Each row below is a small network's average activation on inputs in which a field has the value named, seen along a few directions.
Related values have similar rows: they may be neighbours, one step apart, or belong to one group.
In the rows, zero is written as 500.
Strong random noise was added to every row along 20 fixed directions; ignore it. To show where, here is one row again and again, with new noise each time:
[301 389 533 703 514 735 506 149 494 528 392 662 670 445 532 570 300 572
 652 567 657 615 391 480 328 561 419 643 383 492 804 385 481 337 564 574]
[273 780 360 613 610 440 411 596 709 641 710 653 617 425 226 615 398 444
 520 358 478 675 358 480 679 307 347 492 583 376 543 524 454 482 411 583]
[439 730 444 541 417 554 920 681 519 704 531 535 556 147 334 591 640 526
 539 643 582 573 240 495 407 366 695 538 610 437 563 448 732 523 661 566]
[360 389 645 464 524 478 474 561 383 519 504 539 593 402 414 448 614 473
 658 621 350 447 647 355 640 565 565 342 458 456 336 437 287 696 495 723]
[557 292 728 459 359 546 477 579 609 579 719 646 624 764 339 461 618 381
 367 359 425 494 455 232 698 275 361 376 398 695 357 745 208 527 475 557]
[648 540 460 522 676 542 642 882 458 646 555 491 281 392 467 647 557 295
 346 354 409 441 717 584 549 509 516 418 539 450 575 416 418 355 347 529]
[479 409 535 287 200 526 553 503 524 377 590 353 431 699 594 299 520 585
 434 395 407 423 529 652 681 821 456 510 372 566 284 691 429 652 267 247]
[634 570 479 371 626 528 598 611 535 386 383 420 537 688 398 430 398 608
 482 222 426 251 600 452 330 601 787 689 511 588 588 452 448 631 745 333]
[525 675 522 249 607 228 475 586 525 653 420 526 373 226 218 471 487 619
 697 569 375 375 421 469 481 586 629 537 655 398 537 257 684 590 638 585]
[668 483 601 450 475 536 625 571 502 543 177 426 453 223 567 568 413 580
 561 490 520 501 502 677 435 560 498 347 451 327 574 598 727 490 503 651]
[238 643 454 501 269 451 721 458 602 362 636 472 405 592 472 822 572 547
 487 731 703 653 313 397 826 433 550 515 385 375 367 520 183 490 378 447]
[448 381 521 462 564 737 142 541 560 828 674 432 407 716 302 444 487 517
 390 630 398 480 547 392 556 464 439 611 445 947 364 420 204 392 354 587]
[652 529 553 432 482 394 497 387 605 524 435 436 319 482 537 592 435 722
 476 563 411 535 407 524 494 513 487 526 608 537 480 404 667 533 473 473]
[444 426 582 280 490 410 390 556 445 538 429 517 475 301 399 379 555 518
 693 656 359 377 602 490 527 621 596 334 443 441 314 434 541 628 446 659]
[567 604 591 597 386 512 740 534 425 337 577 304 744 450 695 455 618 682
 375 466 598 729 464 374 798 531  76 524 611 448 358 579 652 501 501 527]
[658 411 581 469 621 442 266 433 426 481 445 521 566 563 410 495 471 596
 524 382 497 404 641 480 288 375 434 474 651 677 487 425 547 412 387 619]
[574 634 426 479 645 493 430 555 434 624 625 414 392 396 479 390 469 538
 546 634 417 668 471 293 730 633 290 574 552 494 602 357 579 538 636 525]
[683 379 668 589 739 552 514 461 578 511 510 673 289 609 608 575 278 256
 433 280 271 520 621 612 529 162 502 512 462 528 560 482 283 591 481 530]
[555 458 430 398 455 526 434 398 548 313 426 578 521 527 562 409 439 408
 536 461 681 441 476 503 372 388 545 491 336 504 538 576 603 512 603 350]
[434 619 618 587 599 522 479 455 522 495 496 437 550 357 416 524 461 658
 566 463 258 553 614 623 360 621 399 438 618 323 572 410 618 556 494 596]
[656 330 461 459 463 477 451 659 563 635 388 530 500 563 434 615 577 584
 366 347 605 357 525 342 520 605 550 405 523 701 530 495 482 429 399 504]
[497 721 436 503 608 466 701 648 440 374 382 355 544 285 561 703 477 618
 515 555 697 592 546 449 674 505 402 540 557 329 464 353 568 387 479 631]


Z, 18 values:
z13: [517 427 477 412 624 602 528 619 547 585 567 514 477 545 559 478 260 518
 496 358 241 475 634 556 622 831 431 521 387 435 496 521 517 291 241 603]
z5: [466 589 272 587 574 418 547 465 231 567 360 421 438 475 559 608 435 556
 594 526 668 418 501 813 287 464 823 739 784 646 534 304 412 474 280 532]
z15: [746 484 360 493 585 545 459 320 299 478 494 457 442 660 608 381 286 557
 741 708 501 686 378 193 562 641 478 566 423 464 757 618 562 348 702 561]
z12: [603 358 559 394 325 489 541 594 752 564 382 576 581 506 447 599 554 617
 375 333 513 362 402 519 374 429 639 298 487 623 351 649 676 585 413 510]
z4: [348 387 424 582 486 384 647 336 195 225 541 555 482 591 696 634 530 536
 585 516 537 397 769 685 305 732 616 546 642 382 462 307 441 225  62 486]
z8: [695 498 577 427 523 626 306 395 521 438 486 408 471 504 476 449 420 625
 541 591 546 641 492 283 441 567 225 412 384 492 704 573 673 444 686 526]
z1: [699 514 652 342 606 359 573 706 343 515 539 422 550 423 574 248 560 376
 584 689 206 507 602 397 692 418 385 362 487 269 225 710 655 310 606 797]
z2: [538 450 474 482 384 453 522 456 667 611 589 647 393 408 427 593 574 499
 446 569 595 530 255 369 442 352 612 395 513 618 548 458 635 658 541 412]
z7: [518 457 364 428 589 583 425 536 427 350 629 595 417 495 523 559 536 371
 518 617 580 465 659 380 234 401 683 379 419 557 526 434 567 482 440 466]
z16: [558 394 634 539 504 649 710 527 322 450 551 540 272 251 589 636 575 348
 545 568 524 575 673 567 368 654 451 324 433 344 762 383 540 411 360 529]
z3: [509 423 626 418 569 665 657 396 582 508 401 555 563 366 710 413 222 547
 525 424 534 545 389 582 605 432 395 696 404 609 411 420 657 504 453 581]
z11: [641 429 597 406 626 278 137 562 518 627 307 491 371 401 433 569 419 441
 441 315 485 382 641 767 460 464 309 361 618 460 496 524 571 358 250 658]
z6: [519 360 507 314 559 502 531 504 403 559 402 694 448 296 490 439 378 389
 684 546 634 457 472 402 547 493 524 521 405 571 527 376 605 456 440 619]
z9: [499 486 445 328 542 763 582 381 445 360 469 452 313 441 624 617 168 648
 562 473 725 566 549 552 424 698 428 675 370 650 644 281 574 444 237 429]
z14: [485 461 594 510 603 638 712 640 364 483 633 505 533 407 490 532 653 417
 515 691 379 457 634 354 388 454 689 461 485 516 415 359 405 529 592 637]
z18: [542 698 533 499 617 403 506 581 567 462 394 347 435 356 577 611 462 511
 493 699 461 620 510 589 632 270 466 450 529 347 253 527 617 414 517 702]
z17: [404 456 540 558 479 372 401 450 460 651 442 502 561 582 492 366 566 474
 596 704 224 461 479 581 536 517 595 499 543 391 322 604 420 397 566 635]
z10: [725 404 555 542 556 329 638 567 334 583 269 489 328 552 622 646 387 487
 515 404 493 501 498 518 694 655 472 510 548 324 745 585 338 394 534 605]
A value of Z combines one of 6 hidden first parts with one of 3 second parts; all combinations occur once.
- z11 and z18 share the first part; z11 and z13 share the second. Which value has the first part of z13 and the second part of z18? => z16
- z9 and z10 share the first part; z9 and z2 share the second. Which value has the first part of z2 and the second part of z10? => z14
- z5 and z8 share the first part; z5 and z7 share the second. Which value has the first part of z7 and the second part of z8? => z6

M, 25 values:
m5: [564 529 534 525 500 445 374 349 556 576 493 348 348 585 515 529 460 795
 479 575 258 546 475 542 434 764 439 518 634 481 565 402 592 532 507 464]
m10: [416 532 490 246 415 489 539 509 728 464 493 544 419 415 516 524 414 532
 426 471 664 422 382 573 642 419 441 641 393 617 269 320 575 478 365 374]
m6: [527 490 621 274 285 269 674 522 534 375 394 385 354 571 472 734 631 665
 495 639 589 331 428 495 608 511 703 455 497 461 264 482 337 503 411 507]
m2: [429 426 424 649 553 357 460 539 630 678 219 624 601 280 565 692 654 478
 384 575 740 415 400 421 504 400 542 448 562 468 515 295 624 349 656 598]
m21: [626 636 667 464 603 326 515 580 493 574 594 487 346 611 260 548 443 444
 539 364 208 496 523 529 551 477 453 521 610 327 676 577 290 541 599 534]
m25: [460 489 324 607 521 306 480 574 510 629 442 531 582 474 488 627 631 604
 458 507 578 419 473 367 589 742 501 497 633 429 547 365 591 177 429 521]
m4: [350 456 611 536 549 573 431 409 622 457 509 675 621 373 447 457 528 358
 532 529 466 480 559 444 346 520 383 391 328 292 615 441 614 314 667 514]
m9: [324 398 460 744 341 567 388 303 533 606 390 545 364 424 535 699 498 561
 487 442 643 600 466 769 365 664 456 348 533 485 748 482 454 604 209 434]
m3: [437 644 436 410 506 684 559 702 584 448 739 351 381 504 438 573 569 550
 383 631 383 548 612 411 506 572 557 433 406 521 373 458 456 591 459 445]
m11: [517 354 560 511 273 368 416 283 330 565 544 565 516 542 461 393 583 544
 617 501 583 515 352 562 479 510 426 485 628 638 525 558 467 569 321 484]
m20: [398 470 452 534 533 610 529 496 467 571 487 480 454 295 632 509 373 575
 558 533 548 702 508 440 836 781 271 496 455 494 534 371 547 581 302 558]
m19: [296 354 513 512 355 597 590 477 485 525 318 584 659 414 556 432 577 348
 500 521 797 373 394 585 478 440 640 560 331 565 444 538 414 484 582 486]
m17: [425 355 416 435 646 608 267 602 526 644 555 639 567 413 522 244 453 261
 512 486 372 404 632 563 456 448 551 443 392 620 343 501 583 500 420 563]
m14: [467 654 535 546 584 617 477 441 359 490 783 503 391 447 381 508 436 473
 577 546 489 732 551 487 452 426 247 544 593 504 666 409 496 476 363 520]
m12: [324 491 636 447 363 522 498 517 437 549 576 462 579 483 371 432 550 558
 549 476 452 524 509 514 589 716 384 466 500 472 506 554 366 633 417 556]
m23: [474 433 421 536 598 435 416 460 425 568 654 494 467 595 653 370 428 499
 472 403 333 498 582 568 717 706 352 630 616 597 394 366 465 440 240 465]
m15: [478 629 540 551 447 309 523 547 490 574 465 429 484 522 356 524 663 470
 506 557 395 432 419 578 462 501 630 495 586 301 593 585 393 554 755 480]
m1: [534 529 331 570 544 580 624 577 416 521 455 457 630 438 647 431 470 544
 533 517 575 559 470 419 649 544 523 600 523 585 431 478 576 524 518 525]
m13: [432 430 606 352 431 500 447 481 394 485 497 475 465 512 490 406 562 357
 485 620 654 434 531 545 541 459 342 639 396 560 429 444 384 294 511 478]
m8: [504 350 382 595 578 696 658 499 808 389 583 836 565 603 708 535 316 303
 402 323 280 492 546 500 422 295 666 393 258 428 405 625 604 443 446 396]
m7: [510 435 654 481 496 567 442 472 504 516 596 475 438 524 494 492 520 477
 425 536 384 521 618 576 426 527 341 489 505 531 482 480 505 340 372 521]
m16: [467 577 348 536 589 425 469 539 412 452 531 505 553 398 516 465 505 529
 607 497 492 503 590 526 493 542 568 476 614 500 424 423 609 559 353 535]
m22: [344 502 361 570 310 424 474 425 726 553 448 479 543 551 564 530 496 644
 417 458 512 535 304 606 678 675 535 524 503 519 417 611 546 644 397 339]
m18: [554 518 592 413 556 522 449 533 642 516 523 627 384 423 335 583 352 446
 499 286 454 508 534 561 420 518 361 436 427 391 746 498 532 514 498 460]
m24: [445 462 456 383 512 511 369 633 469 455 463 473 365 333 400 537 579 418
 535 463 610 394 621 528 462 500 711 308 465 635 474 426 389 951 401 469]
The values of M form a network in which each value has 4 neighbours.
- Which values are neighbours of m7? Give them in the order they are listed. => m20, m17, m13, m22
- Which values are neighbours of m1? Give them in the order they are listed. => m21, m11, m8, m16
- Which values are neighbours of m5? Give them in the order they are listed. => m10, m6, m2, m3
A value of M combines one of 5 hidden first parts with one of 5 second parts; all combinations occur once.
- m14 and m2 share the first part; m14 and m20 share the second. Which value has the first part of m20 and the second part of m2? => m19
- m15 and m21 share the first part; m15 and m17 share the second. Which value has the first part of m17 and the second part of m21? => m7
- m5 and m10 share the first part; m5 and m6 share the second. Which value has the first part of m6 and the second part of m10? => m11
